pefa: [182 153 127 118 112 162 177 104 107 155 175 123 108  98  96 112 136 150
 106 165 118 122  98 147 100 136 108 115 185  95 150]
fege: [ 83 152 135 123 154 150 145 182 121 179 125 159 188 151 118 172 100 141
 177 178 184 133 128 152 127 127 180 187  98 135 130]
doso: [199 138 154 166 132 128 129 110 171  98  94 132 103 141 177 110 192 138
 108 105 100 139 165 102 165 164 111 102 153 166 138]
Vis: [177 124 126  93 114 163 178 106 107 158 172 124 111 124  95 117 133 151
 125 165 123 133  99 147 101 134 111 118 124  93 148]
howmany doso: [138]
3
where: [171]
doso, 8
asked: [ 83 152 135 123 154 150 145 182 121 179 125 159 188 151 118 172 100 141
 177 178 184 133 128 152 127 127 180 187  98 135 130]
fege
asked: [177 124 126  93 114 163 178 106 107 158 172 124 111 124  95 117 133 151
 125 165 123 133  99 147 101 134 111 118 124  93 148]
Vis
where: [94]
doso, 10
howmany Vis: [124]
4

riz: [ 98 150 129 143 162 160  98 119 139 145 150 168 156]
Vuko: [ 88 134 124 104 141 130  68 121 110 145 134  73 129]
Zulig: [122 152 101 137 144 171  92 138 139 145 152  96 156]
Nat: [124 154 100 138 149 168  92 136 141 145 154  91 157]
leliz: [119  99 116 103 139 143 155 119 146 145  99 176 186]
pipu: [120 155 102 135 148 171  93 139 145 145 155  90 156]
Rebat: [109  92 123  52 132 118 105 134 127 145  92  81 155]
fifi: [133 141 145 154  91 158 102 120 136 145 155 169 152]
Beb: [135 109  99  94 126 157 139 141 149 145 109  98 185]
asked: [119  99 116 103 139 143 155 119 146 145  99 176 186]
leliz
where: [126]
Beb, 4
where: [123]
Rebat, 2
asked: [136 141 145 154  91]
Nat

Fola: [146 122  92 128 132 161 132 138 101 154 118 118 115 124 160 159 128 156
 126 134 115 147 135 124 149 148 124 137 166 176 159 133  99 145  94]
gekoz: [104 134 137  90 136 134 137 156 111 146 103 149 128 104 141 115 151 129
 140 145 114  95 141 126 117 127 111 176 140  89 156 149  98 127 146]
dotu: [114 138 129 144 135 145 110 103 122 119 128 140 102 160 118 102 120 131
 156 125 113 169 148 150  95 122  64 158 170 117 157 131 134  81 173]
Dud: [109 104 125 125 125 114 142 146 113 132 193 143 112 177 131 125 135 114
 149 126 128 128 120 154 121 125 119 135 151 144 119 148 136 132 132]
howmany Dud: [124]
0
asked: [109 104 125 125 125 114 142 146 113 132 193 143 112 177 131 125 135 114
 149 126 128 128 120 154 121 125 119 135 151 144 119 148 136 132 132]
Dud
where: [143]
Dud, 11
asked: [114 138 129 144 135 145 110 103 122 119 128 140 102 160 118 102 120 131
 156 125 113 169 148 150  95 122  64 158 170 117 157 131 134  81 173]
dotu

naviz: [116 114 122 126 104 140 153 118 141 127]
gemo: [116 114 122 126 104 140 153 118 168 158]
vos: [111 126 120 131 111 150 140 150 126 145]
Boku: [118 132 137 139 113 157 176 134 163 161]
tovu: [108 155 151 113 131 160 183 134 122 143]
zatu: [117 127 129  96 126 115 120 119  96 111]
golap: [125 109 107 124 105 118 133 101 164 131]
bap: [114 108 162 128 127 116 114 140 151 142]
supen: [ 84 126 104 141  90 143 119 160 125  98]
Nogan: [116 121 157 124 120 127 121 150 112 131]
asked: [116 114 122 126 104 140 153 118 141 127]
naviz
asked: [131 111 150]
vos

Mabo: [140 112 109 141 145 132 118 134 128 115 133 120 120 124 123 110 117 104
 111 102  95 135 145 122 138 117 134 147 106 138 134 134 153 112 148 138
 131 116 147 137 130 134 117 133 112 101 126 116 141 110 120 101 130 140
 147 126 127 109 130 151]
kav: [120 134 131 134 138 128 127 120 132 118 126 126 115 118 125 132 135 131
 118 119 121 117 115 134 130 118 129 147 130 114 119 122 127 110 142 127
 125 135 127 138 131 135 128 142 125 137 135 118 129 129 121 129 116 121
 119 130 138 130 130 125]
memu: [133 142 126 121 151 120 138 123 148 138 139 114 143 108 108 126 135 117
 134 142 136 129 153 132 140 137 111 152 120 125 136  99 124 103 104 114
 138 131 129 126 134 118 148 122 160 137 126 102 163 131 146 116 141 113
 154 119 115 129 129 118]
Feko: [122 133 114 122 144 134 140 151 147 132 131 125 135 113 122 132 141 130
 128 140 147 120 160 133 122 135 116 136 129 144 116 124 126 107  91 116
 129 122 130 150 143 116 145 118 174 114 135 102 187 156 132 114 130 116
 142 115 123 116 130 114]
Lonik: [144 115 114 135 160 136 140 145 126 116 134 112 117 125 132 108 122 107
 140 103  96 131 147 124 137 117 119 140 106 143 137 137 156 107 154 130
 136 108 151 136 126 137 117 130 102 101 119 119 137 110 119 111 137 140
 134 123 120 109 126 153]
bovid: [142 113 113 145 133 135 124 126 136 118 123 121 121 123 127 111 117 139
 108 101  93 137 144 123 137 118 127 134 109 140 132 129 159 105 153 139
 126 107 147 131 133 135 117 123 105 115 118 114 138 113 111 107 153 134
 142 125 111 108 127 150]
howmany bovid: [111]
3
howmany Lonik: [140]
4

Fol: [156  95 101  99 144 154]
Nakos: [189 104 126 178 109 183]
vupu: [171 107 107  95 149  52]
nup: [156 156 101 163 156 156]
bomuf: [171 107 107  96 149 105]
riza: [ 83  71 157 171  84 109]
Zim: [ 94  92  68  75 142 147]
where: [94]
Zim, 0
howmany nup: [156]
4
where: [92]
Zim, 1
asked: [104 126 178 109]
Nakos

